Each row below holds a small network's activations on one input, seen along a few directions.
Each table varies a few parts of the input and shows all the possible inputs, shuffled.
Descriptions start from the smaller parts, as in this example, which fits no table here: one of 4 places along a line, together with either a single point or one of 9 places along a line or (one of 2 separate values, together with one of 5 places around a ring).
Shared parts are said once, and a part with two or three values counts as separate values.
In the rows, zero is written as 100.

Other details of the inputs vary at random and push rows far along two fixed directions, the same in every table; ignore that.

Table:
r1: 75 50 77 89 92 80 146 114 125 112 85 67 82 88
r2: 84 90 80 100 113 83 144 96 121 104 81 96 94 42
r3: 72 117 110 101 92 124 68 109 85 90 107 108 93 97
r4: 74 106 102 108 88 118 61 110 79 92 98 103 100 107
r5: 175 120 109 108 127 86 96 66 97 100 99 117 126 129
r6: 71 119 113 103 90 123 70 107 82 94 105 107 90 96
r7: 75 106 99 108 90 120 61 113 82 89 97 106 99 109
r8: 72 116 109 101 88 122 67 114 87 90 113 109 97 100
r9: 87 73 90 85 90 85 148 117 126 111 106 82 84 89
r10: 75 105 99 108 88 119 61 115 83 89 100 107 102 110
r11: 177 120 110 106 128 86 92 64 97 99 102 117 132 130
r12: 72 119 110 103 93 125 71 110 84 91 104 110 88 98
r13: 72 119 112 102 86 122 69 111 83 93 111 107 94 99
r14: 89 74 90 85 90 85 146 118 126 111 109 83 87 91
r15: 172 119 109 108 128 87 97 64 97 101 96 116 123 127
r16: 72 119 112 102 88 122 70 109 82 94 108 107 92 97
r17: 179 72 90 90 127 51 170 69 136 120 94 85 117 114
r18: 71 117 111 102 94 124 69 106 84 91 104 108 91 96
r19: 82 53 78 88 89 79 143 118 126 110 95 72 92 95
r20: 189 146 125 105 132 93 93 59 94 99 114 131 127 128
r21: 86 72 91 84 92 86 145 114 125 110 105 80 86 88
r22: 68 116 86 125 108 118 64 94 80 85 72 114 105 58
r23: 86 73 93 85 87 83 146 116 124 114 110 79 87 89
r24: 80 53 80 89 85 77 146 119 124 114 96 70 90 94
r25: 172 119 112 107 125 85 96 64 95 103 100 114 126 126
r26: 73 107 103 109 92 119 61 105 78 93 92 102 96 104
Description of these inputs: one of 2 separate values, together with either a single point or (one of 3 separate values, together with one of 4 places along a line).
Q: The inputs of r23 and r24 match in every part but the choice among 2 separate values. If r16 is changed in the same way as r23 into r24, which row does it become?
A: r25
Q: Change only the choice among 3 separate values in r17. List by row number the other rows that result.
A: r5, r25
Q: Change only the choice among 2 separate values in r4. List by row number the other rows that result.
A: r13

Table:
r27: 123 85 107 83 100 83 144 92 117 118 105 80 82 113
r28: 147 137 125 111 114 117 48 78 76 91 112 127 121 149
r29: 167 173 124 109 136 121 48 72 89 70 124 163 137 123
r30: 45 127 101 124 92 151 22 117 59 75 83 118 85 94
r31: 132 146 132 108 101 110 56 78 71 98 119 118 119 115
r32: 117 77 96 95 116 78 137 81 115 112 78 84 93 99
r33: 129 73 81 106 117 80 125 84 114 104 78 84 105 104
r34: 17 57 96 87 63 115 92 132 98 105 96 62 61 97
r35: 118 80 97 94 117 79 141 82 116 113 80 87 89 96
r36: 128 89 86 95 104 74 124 102 118 104 105 101 122 102
r37: 148 110 91 97 134 88 139 77 130 96 101 116 105 77
r38: 7 56 83 97 79 111 97 128 97 100 72 67 63 77
r39: 45 131 102 123 92 152 26 118 60 75 85 122 82 91
r40: 16 78 91 94 59 113 108 151 104 102 115 86 73 75
r41: 12 59 70 93 61 106 94 153 106 94 96 78 88 77
r42: 120 84 98 93 117 79 145 83 117 113 81 90 86 93
r43: 113 98 97 95 110 76 146 86 112 115 95 98 98 72
r44: 143 151 134 102 110 119 63 74 73 96 113 124 99 132
r45: 129 74 83 92 109 79 126 101 119 102 94 92 108 124
r46: 107 83 94 97 107 75 138 84 112 114 88 85 108 78
r47: 43 136 99 126 85 144 23 116 60 78 93 122 102 75
r48: 122 76 106 85 100 80 135 89 116 117 102 75 89 119
r49: 127 68 81 91 109 79 123 100 118 102 93 88 110 126
r50: 36 141 113 117 86 142 29 109 54 84 93 120 96 75
r51: 122 80 82 108 109 78 123 85 113 106 87 88 121 83
r52: 15 69 89 94 57 111 100 149 104 103 110 79 79 80
r53: 125 93 102 94 97 78 136 103 117 114 117 96 109 102
r54: 15 55 71 91 67 114 99 155 107 91 89 77 69 94
r55: 106 78 93 98 106 75 135 83 111 113 87 82 112 80
r56: 147 153 111 129 121 112 44 65 71 85 98 137 137 101
r57: 43 136 102 113 79 139 24 133 64 74 111 129 105 95
r58: 129 83 100 90 102 85 141 101 122 113 107 92 93 122
r59: 14 58 87 94 56 110 93 146 102 103 107 73 85 83
r60: 45 119 97 125 92 149 15 113 57 74 81 111 92 100
r61: 123 77 83 93 102 74 119 101 116 103 101 92 127 105
r62: 122 81 106 84 100 82 140 91 117 118 103 78 85 116
r63: 127 78 98 90 101 84 137 100 121 113 105 88 96 124
r64: 116 92 107 87 93 76 141 97 114 119 114 82 96 93
r65: 14 70 98 91 58 109 97 136 97 107 107 67 74 76
r66: 156 146 114 127 132 117 44 62 71 83 89 136 122 123
r67: 150 157 115 116 117 108 42 82 74 82 115 146 141 122
r68: 134 156 133 106 102 112 62 81 71 98 122 124 112 111
r69: 156 174 132 105 144 121 60 56 85 80 105 151 117 97
r70: 108 88 95 97 107 76 141 85 113 115 90 89 104 76
r71: 40 137 116 113 92 151 30 110 55 81 85 122 76 92
r72: 135 84 87 92 112 80 132 102 121 102 98 100 103 121
r73: 120 82 99 93 95 77 130 102 117 113 113 89 115 105
r74: 138 90 89 92 114 81 136 101 120 102 101 105 102 119
r75: 9 62 69 108 69 109 96 138 103 98 82 73 82 54
r76: 137 109 113 75 119 89 152 89 131 107 121 95 91 94
r77: 111 78 106 89 93 74 132 93 112 118 110 74 107 99
r78: 124 68 96 90 100 83 130 97 119 112 103 82 102 128
r79: 151 164 114 129 123 113 48 65 70 86 102 146 131 98
r80: 131 87 101 90 103 86 145 101 121 113 110 96 91 120
r81: 143 108 109 86 119 93 147 93 134 100 127 112 105 103
Q: Describe the family of inputs behind these rows.
A: one of 5 places around a ring, together with either a single point or (one of 2 separate values, together with one of 5 places along a line)
Q: The inputs of r70 and r36 match in every part but the place on the ring of 5. If r71 is changed in the same way as r70 into r36, which row does it become?
A: r74
Q: The inputs of r44 and r80 match in every part but the place on the ring of 5. If r62 is changed in the same way as r44 into r80, which row does it become?
A: r63
Q: List by row number the other rows that have the place on the ring of 5 in common with r47.
A: r30, r33, r37, r39, r51, r56, r60, r66, r75, r79

Table:
r82: 57 115 107 107 83 132 47 117 73 86 103 108 92 105
r83: 100 100 101 101 100 101 98 99 99 100 99 100 100 101
r84: 135 129 115 106 114 105 77 81 88 95 106 120 115 115
r85: 96 69 89 89 95 81 141 108 122 112 97 79 90 95
r86: 135 130 114 107 115 105 78 80 87 95 105 120 116 111
r87: 132 105 105 97 110 91 111 88 105 104 104 103 108 110
r88: 96 94 97 99 97 98 106 103 103 101 101 96 99 98
r89: 133 103 104 99 109 88 109 87 106 103 105 104 111 112
r90: 93 78 79 100 109 81 143 97 121 107 80 88 95 63
r91: 30 81 92 97 71 119 82 136 94 95 100 86 78 92
r92: 132 105 103 101 112 88 110 85 105 103 102 105 111 105
r93: 90 72 90 88 92 87 136 113 119 109 101 82 88 96
r94: 72 116 105 109 93 124 62 106 78 90 97 109 98 96
Q: Describe the family of inputs behind these rows.
A: either a single point or (one of 3 separate values, together with one of 4 places along a line)
Q: Change only the choice among 3 separate values in r93. List by row number the other rows that result.
A: r82, r91

Table:
r95: 42 96 97 107 81 131 54 123 76 88 89 96 82 105
r96: 167 117 108 108 126 91 92 67 94 100 94 114 119 131
r97: 83 77 91 92 98 87 138 103 117 111 91 81 85 77
r98: 88 80 88 97 103 86 136 99 115 109 85 85 88 75
r99: 159 125 106 109 123 86 99 70 98 100 103 120 131 103
r100: 90 70 102 81 83 91 134 117 117 114 110 74 77 118
r101: 116 155 124 124 113 132 18 74 52 82 94 133 118 118
r102: 102 80 87 94 97 86 125 110 117 104 103 92 103 98
r103: 156 129 122 92 115 96 111 84 107 102 125 120 109 124
r104: 162 128 107 106 130 93 100 71 102 95 102 124 120 111
r105: 163 112 108 104 117 87 93 76 99 100 107 113 128 133
r106: 86 84 89 93 101 88 139 104 120 107 95 89 89 70
r107: 94 82 87 96 97 83 129 105 116 107 98 89 102 80
r108: 52 112 106 112 87 130 49 109 69 89 89 103 89 95
r109: 42 102 96 103 76 127 58 131 83 86 105 103 94 96
r110: 103 135 116 114 96 129 25 97 65 82 109 125 119 131
r111: 95 83 85 99 99 83 129 104 115 106 95 91 103 78
r112: 90 86 85 98 105 87 137 102 119 105 90 92 91 67
r113: 94 81 99 83 84 89 134 122 121 109 122 88 93 108
r114: 97 139 113 120 101 127 27 92 62 83 100 126 119 110
r115: 93 76 91 90 99 90 131 106 117 107 95 84 87 96
r116: 51 117 100 108 90 134 54 120 80 82 99 114 89 90
r117: 105 75 88 95 96 86 118 107 113 105 99 88 104 111
r118: 156 131 108 108 130 90 105 66 101 99 99 123 120 94
r119: 86 76 102 78 86 92 142 118 121 113 113 79 75 106
r120: 166 122 108 112 125 86 91 66 94 100 98 118 132 116
r121: 95 77 93 89 99 90 130 105 116 107 97 84 87 99
r122: 116 83 89 100 102 87 113 101 110 103 96 95 108 112
r123: 85 83 87 95 101 87 140 105 121 107 93 89 89 68
r124: 100 72 92 93 97 89 124 103 112 108 93 81 90 110
r125: 104 88 87 97 108 91 128 103 118 101 94 98 94 88
r126: 91 71 88 95 93 82 128 107 115 110 96 81 100 91
r127: 89 72 92 95 96 86 131 101 112 112 89 77 88 91
r128: 41 100 91 107 79 126 60 131 84 85 99 104 93 91
r129: 163 132 119 105 128 91 98 60 94 102 101 118 120 109
r130: 103 81 86 95 98 86 124 109 116 103 101 93 104 98
r131: 82 76 89 93 99 86 138 103 117 110 88 81 85 75
r132: 101 136 117 116 103 133 26 91 61 82 97 123 108 128
r133: 81 86 100 82 89 91 149 116 124 113 114 86 79 79
r134: 101 76 102 83 83 88 125 118 117 111 120 83 94 122
r135: 38 109 98 107 78 126 58 124 79 87 102 103 95 79
r136: 84 77 88 95 100 86 138 102 117 110 87 82 86 75
r137: 43 94 93 107 76 126 54 129 80 87 97 99 93 104
r138: 41 106 100 105 84 134 55 122 78 85 94 103 82 95
r139: 93 76 88 93 101 89 131 105 117 106 90 86 87 94
r140: 44 102 90 108 81 126 59 129 83 84 97 106 94 91
r141: 163 122 111 112 128 89 95 60 91 103 91 115 121 115
r142: 162 127 105 112 126 86 97 68 97 98 100 122 132 101
r143: 97 78 87 95 104 89 130 103 116 105 89 88 89 94
r144: 50 127 107 109 90 134 53 112 76 84 101 115 91 78
r145: 157 133 128 94 117 93 108 71 98 107 117 115 109 117
r146: 163 128 111 104 128 94 100 71 102 96 106 124 120 115
r147: 91 71 89 93 91 82 129 107 115 111 98 79 99 92
r148: 161 125 127 97 114 91 102 69 94 109 114 108 111 129
r149: 65 121 113 112 90 131 42 102 66 89 95 107 95 102
r150: 49 110 113 99 70 127 56 126 77 94 117 99 90 105
r151: 93 73 87 96 94 83 127 106 114 109 94 82 100 90
r152: 98 84 91 91 102 91 132 107 120 104 102 92 91 91
r153: 166 116 114 103 121 91 93 68 94 102 102 110 118 136
r154: 51 124 114 101 75 130 56 124 78 90 120 110 94 95
Q: The inputs of r96 and r141 match in every part but one. If r124 is changed in the same way as r96 into r141, which row does it become?
A: r127
Q: Describe the family of inputs behind these rows.
A: one of 2 separate values, together with one of 5 places around a ring, together with either a single point or one of 5 places along a line
Q: A walk changes only the place on the ring of 5. It starts at r106 and steps to r97. List the rest of the walk in order.
A: r127, r126, r107
Q: Change only the choice among 2 separate values in r142. List by row number the other rows that result.
A: r140
Q: List by row number the other rows that have the choice among 2 separate values and the place on the ring of 5 in common with r120.
A: r114, r126, r147, r150, r151
